Each row below holds a small network's activations on one input, seen along a few directions.
Each table varies a few parts of the input and shows all the possible inputs, shuffled.
Descriptions start from the smaller parts, as in this example, which fits no table here: line(4) and (point or line(11) or (values(2) and ring(8))).
Shared parts are said once, and a part with two or three values counts as separate values.
(in the rows, 128 means zero)

Other details of the inputs vary at random and push rows far along three fixed directions, the same in every table; ignore that.

Rows:
x1: [123 122 105 119 135  97 117  84 150 121 168 107 132 112]
x2: [103 152 124 168 130 152 142 122 129 145  87 110 116  97]
x3: [152  71 118  90 139 104 107  31 201 100 201  74 131 130]
x4: [122 120 133 188  77 101 185 109 165 102  96  80  97  72]
x5: [166 118 164 161 119 170 157 188 155 123  65 142 126 121]
x6: [227  67 167  86 139 132 115 194 184  98 135 186 143 168]
x7: [ 66 172 110 172  95 121 156 153  71 149  40 113 113 110]
x8: [ 86 171  89 135 154 143  98 140  76 170 145 149 135 130]
x9: [159 115 166 140 109 127 200  56 195  74 118  69 142  87]
x10: [198 115 177 140 117 125 168 212 171  98  76 176 124 107]
x11: [117 126 114  99 125 128 111 151  80 142 129 154 137 168]
x12: [128  84 118 133 111 142 140  41 159 118 209  68 126 124]
x13: [ 94 139 115  93 150  90  43 128  94 149 196 161 120 174]
x14: [148  95 120 110 128 112 103 143 146 125 137 135 128 147]
x15: [ 98 166 130 193 106 145 177 129 123 138  89 104 116  68]
x16: [114 124 101 120 151 151  83 124 101 156 146 129 130 152]
x17: [192 114 184 122 131 152 161 186 156  94  45 152 136 136]
x18: [147 102 118 113 140 112  97 132 145 122 129 132 126 141]
x19: [139  92 127  94 118 121 138  78 128 112 182 101 136 150]
x20: [108 144 106  85 158 127  95 136  82 150 125 155 139 166]
x21: [ 84 143  86 141 126 145  96 146  69 172 143 146 124 150]
x22: [105 163 128 141 111 123 160 164  77 139  84 148 125 114]
x23: [ 87 150 117 187  95 139 171 104 116 141 118  92 112  76]
x24: [126 148 111  72 163 129  92 141  88 144 141 164 149 166]
x25: [ 99 135 155 149 123 138 113  79 145 127 173  97 116 126]
x26: [204 111 213  69 155 144 109 181 155  93 137 191 148 190]
x27: [ 90 167  93 130 152 148  97 133  90 167 136 138 129 127]
x28: [108 160 115 155 123 102 140 180 109 136  93 154 117  98]
x29: [123 132 126 112 126 122 148  97 120 111 151 117 141 125]
x30: [126 121 112 124 132  99 122  80 162 123 149  94 125 110]
Description of these inputs: values(3) and (point or ring(9)).
- The inputs of x18 and x16 match in every part but the values(3) part. If x4 is changed in the same way as x18 into x16, which row does it become? => x12
- Which other rows does x30 become when the values(3) part takes its other values? List them by row number. => x24, x27
- Which other rows agree with x26 in the values(3) part? List them by row number. => x7, x9, x11, x17, x19, x20, x22, x24, x29
- Which other rows does x8 become when the values(3) part takes its other values? List them by row number. => x1, x9

Rows:
x31: [172 133 141 161 142 159 123 175 164 131  84 144 112 109]
x32: [126 163 160  94 131 119 143 141 102 111  58 137 152 148]
x33: [ 33 184  40 147 173 142  58 122  59 215 141 140 120 122]
x34: [ 60 178  82 116 155  73  55 130  91 149 102 135 120 140]
x35: [168 102 174  70 142  94  88  82 199  81 198 122 167 163]
x36: [113 121 106  71 165 183 112  65 101 160 197 114 166 158]
x37: [134 120 156 125 124 161 146 158  81 129  85 136 124 133]
x38: [148 118 169 155 128 151 151 168 115 109 101 143 117 136]
x39: [131  79  68  61 120 110 116  87  87 129 188 113 162 162]
x40: [138 158 148 163 122 158 121 176 131 142 125 151 128 117]
x41: [146 116 149 135 103 124 163 168 135 116  93 158 105 147]
x42: [136 117 134 109 158 168  96  94 163 147 217 135 161 139]
x43: [144 149 157 152 151 187 166 155 140 131 105 152 146 128]
x44: [141 117 170 155 121 137 120 168 137 123 132 141 119 117]
x45: [190  51  91  94 138  93 104 117 186 107 174 117 142 137]
x46: [183  46 127  88 128 105 104  87 213 110 177 111 105 147]
x47: [ 32 236  76 107 170  46  98 127  20 174 143 171  87  84]
x48: [125 128 142 141  95 108 129 182 139 140 112 164 104 128]
x49: [160 111 119 142 109 113 171 180 125 102  96 150 143 131]
x50: [ 66 157 116 229  69 142 205  10 145 108 123   4  98  56]
x51: [138 115 135 157 144 131 102 175 128 138  90 141  99 115]
x52: [145 160 178 127 134 111 151 157 141  86  66 148 145 149]
x53: [ 78 109 124 173  38 111 224   5 155 104  91  10  86  62]
x54: [131 114 107  75 143 171 103  72  91 144 199 106 149 167]
x55: [163 114 132 152  98 103 153 200 152 113 103 155 144 107]
- What is each input in this table made of? => point or (line(4) and (point or line(5)))
- Which other rows does x31 become when the line(5) part takes its other values? List them by row number. => x33, x45, x46, x51
- Which other rows does x35 become when the line(4) part takes its other values? List them by row number. => x32, x34, x52
- Which other rows does x38 become when the line(4) part takes its other values? List them by row number. => x37, x44, x51

Rows:
x56: [126 126  98  85 132 102  93 185  69 147 127 181 135 175]
x57: [107 160 127 128 121  97 123 181  90 133  85 163 124 138]
x58: [130 113 121 159 121 127 138  80 185 117 134  80 119  88]
x59: [150 104 144  87 144 152 124  73 141 116 204 117 150 151]
x60: [129 149 123 113 137 105 125 177 103 128  77 163 132 137]
x61: [113 123 122 164 115 118 132  89 160 127 160  93 110  90]
x62: [ 87 118  78 118 142 112  58  79 111 160 221 113 126 146]
x63: [229  72 210  94 139 177 162 104 217  71 159 121 160 147]
x64: [ 91 166 124 157  99  87 159 137 103 125  83 120 109  93]
x65: [114 121 129 185 105 125 153  79 181 117 114  69 100  73]
x66: [178 131 168 113 151 173 149 169 142 118  89 159 152 141]
x67: [ 83 107  56 119 132 115  70  87  98 169 213 111 120 146]
x68: [ 70 173 115 177  91  89 162 128 100 128  44 100  98  84]
x69: [154 120 131  89 152 168 112 181  87 147 138 180 151 179]
x70: [160 138 174 133 139 171 159 170 134 118  73 152 134 131]
- What is each input in this table made of? => values(3) and (point or line(4))
- The inputs of x70 and x68 match in every part but the values(3) part. If x69 is changed in the same way as x70 into x68, which row does it become? => x56
- Which other rows does x68 become when the line(4) part takes its other values? List them by row number. => x57, x60, x64
- Which other rows does x66 become when the values(3) part takes its other values? List them by row number. => x58, x60
